grid = [111 149 121 130 136 137]
grid[-6] = 111
grid[-2] = 136
grid[2] = 121
grid[-5] = 149

data =
array([[131, 155, 141, 118, 128, 126, 138, 124, 116],
       [116, 119, 130, 140, 123, 128, 134, 130, 131],
       [122, 118, 128, 135, 125, 119, 136, 132, 131],
       [132, 133, 126, 125, 133, 123, 124, 121, 141],
       [135, 135, 135, 133, 123, 122, 124, 133, 130]])
Indices start at 0.
(0, 0) = 131
(3, 8) = 141
(0, 6) = 138
(2, 0) = 122
(1, 1) = 119
(4, 0) = 135
(2, 8) = 131
(2, 5) = 119
(0, 7) = 124
(0, 1) = 155
(2, 4) = 125
(4, 2) = 135
(2, 6) = 136
(1, 4) = 123
(0, 2) = 141
(4, 5) = 122
(4, 1) = 135
(3, 2) = 126
(3, 4) = 133
(4, 6) = 124
(2, 2) = 128
(0, 3) = 118
(1, 6) = 134

arr =
[[118 134 132 134]
 [126 124 130 124]
 [102 119 146 119]
 [142 139 119 139]
 [115 153 125 153]
 [115 131 134 131]
 [133 140 123 140]
 [118 141 128 141]
 [113 151 122 151]
 [144 146 117 146]
 [123 140 127 140]
 [119 150 123 150]
 [143 131 118 131]
 [109 145 134 145]
 [131 120 128 120]]
arr[0,0] -> 118
arr[12,1] -> 131
arr[8,1] -> 151
arr[3] -> [142, 139, 119, 139]
arr[7,2] -> 128
arr[:, 2] -> [132, 130, 146, 119, 125, 134, 123, 128, 122, 117, 127, 123, 118, 134, 128]
arr[13,0] -> 109
arr[4,2] -> 125
arr[12,2] -> 118
arr[12,0] -> 143
arr[10] -> [123, 140, 127, 140]
arr[1] -> [126, 124, 130, 124]
arr[6,3] -> 140
arr[:, 0] -> [118, 126, 102, 142, 115, 115, 133, 118, 113, 144, 123, 119, 143, 109, 131]
arr[5,0] -> 115
arr[:, 3] -> [134, 124, 119, 139, 153, 131, 140, 141, 151, 146, 140, 150, 131, 145, 120]
arr[7] -> [118, 141, 128, 141]
arr[9,3] -> 146
arr[14,2] -> 128
arr[7,3] -> 141
arr[13,2] -> 134
arr[0,2] -> 132
arr[14,3] -> 120
arr[6,1] -> 140
arr[10,1] -> 140

M =
[[127 152 108 114 130 110 121 110 124 133 112 113 114 143 142 110]
 [144 141 106 110 128 104 136 146 130 152 100 135 131 119 144 157]
 [119 136 118 129 132 119 136 146 129 142 108 141 140 126 126 133]]
Indices start at 0.
(0, 0): 127
(1, 4): 128
(1, 11): 135
(0, 15): 110
(1, 13): 119
(2, 3): 129
(0, 8): 124
(2, 9): 142
(0, 10): 112
(0, 1): 152
(0, 4): 130
(1, 0): 144
(2, 2): 118
(0, 2): 108
(0, 3): 114
(2, 8): 129

A =
[[118, 141, 126, 131, 121, 134, 138, 122, 136, 130, 130, 115, 126, 120, 135],
 [119, 146, 126, 132, 120, 136, 135, 123, 136, 130, 132, 110, 128, 116, 132],
 [129, 130, 126, 123, 138, 128, 125, 115, 132, 129, 133, 144, 121, 140, 128],
 [129, 121, 115, 124, 136, 125, 138, 130, 139, 130, 139, 142, 117, 124, 137],
 [147, 137, 156, 137, 105, 131, 125, 141, 124, 110, 117, 110, 126, 113, 128],
 [129, 117, 111, 124, 134, 123, 139, 137, 140, 131, 143, 143, 118, 118, 137],
 [132, 144, 136, 132, 112, 137, 129, 127, 130, 117, 127, 104, 129, 113, 126],
 [121, 121, 127, 126, 121, 125, 129, 121, 121, 118, 115, 127, 131, 143, 123]]
A[0][0]	118
A[1][11]	110
A[6]	[132, 144, 136, 132, 112, 137, 129, 127, 130, 117, 127, 104, 129, 113, 126]
A[2]	[129, 130, 126, 123, 138, 128, 125, 115, 132, 129, 133, 144, 121, 140, 128]
A[:, 12]	[126, 128, 121, 117, 126, 118, 129, 131]
A[6][13]	113
A[:, 4]	[121, 120, 138, 136, 105, 134, 112, 121]
A[1][6]	135
A[1][13]	116
A[0][8]	136
A[:, 7]	[122, 123, 115, 130, 141, 137, 127, 121]
A[0]	[118, 141, 126, 131, 121, 134, 138, 122, 136, 130, 130, 115, 126, 120, 135]
A[5][1]	117
A[0][7]	122
A[1][7]	123
A[:, 5]	[134, 136, 128, 125, 131, 123, 137, 125]
A[:, 9]	[130, 130, 129, 130, 110, 131, 117, 118]
A[3][4]	136
A[:, 2]	[126, 126, 126, 115, 156, 111, 136, 127]
A[0][3]	131
A[6][6]	129
A[5][14]	137
A[4]	[147, 137, 156, 137, 105, 131, 125, 141, 124, 110, 117, 110, 126, 113, 128]
A[7]	[121, 121, 127, 126, 121, 125, 129, 121, 121, 118, 115, 127, 131, 143, 123]
A[6][2]	136
A[3][12]	117
A[4][12]	126
A[0][11]	115
A[:, 11]	[115, 110, 144, 142, 110, 143, 104, 127]
A[0][9]	130
A[7][9]	118
A[7][12]	131

B = [130 129 123 118 147 131 110 119 125 123 157 134]
B[0]	130
B[3]	118
B[4]	147
B[6]	110

a = [123 135 102 133 127 127  99 110]
a[0] => 123
a[5] => 127
a[7] => 110

m =
[[129 125 125 116 135 135 132 129 118]
 [130 123 122 125 117 158 139 130 140]
 [127 133 132 134 122 128 126 129 135]
 [130 125 125 116 135 134 132 129 118]
 [126 137 136 130 128 120 123 129 128]]
m[0,0]: 129
m[0,1]: 125
m[:, 5]: [135, 158, 128, 134, 120]
m[3]: [130, 125, 125, 116, 135, 134, 132, 129, 118]
m[2,5]: 128
m[3,0]: 130
m[4,7]: 129
m[4,1]: 137
m[1,8]: 140
m[3,5]: 134
m[1,3]: 125
m[:, 8]: [118, 140, 135, 118, 128]
m[2,8]: 135

x = [137 110 112 153 117 140 106  98 113]
x[0]: 137
x[2]: 112
x[6]: 106
x[1]: 110

X = [154 147 108 115 106 103 101 124 104 127 128 131 135 146]
X[-14]	154
X[-11]	115
X[4]	106
X[-9]	103
X[-13]	147

W =
[[136 142 141 127 122 142 148 147 126 119]
 [136 134 137 128 120 144 144 151 122 115]
 [134 142 142 129 125 138 149 139 121 113]
 [140 128 136 129 121 137 150 156 129 118]
 [131 133 129 131 119 135 147 146 126 120]]
Rows and columns are counted from 0.
(0, 0) => 136
(3, 6) => 150
(0, 2) => 141
(2, 8) => 121
(2, 7) => 139
(3, 2) => 136
(4, 1) => 133
(2, 0) => 134
(4, 6) => 147
(0, 1) => 142
(4, 9) => 120
(3, 1) => 128
(1, 5) => 144
(3, 7) => 156
(3, 9) => 118
(0, 3) => 127
(3, 5) => 137
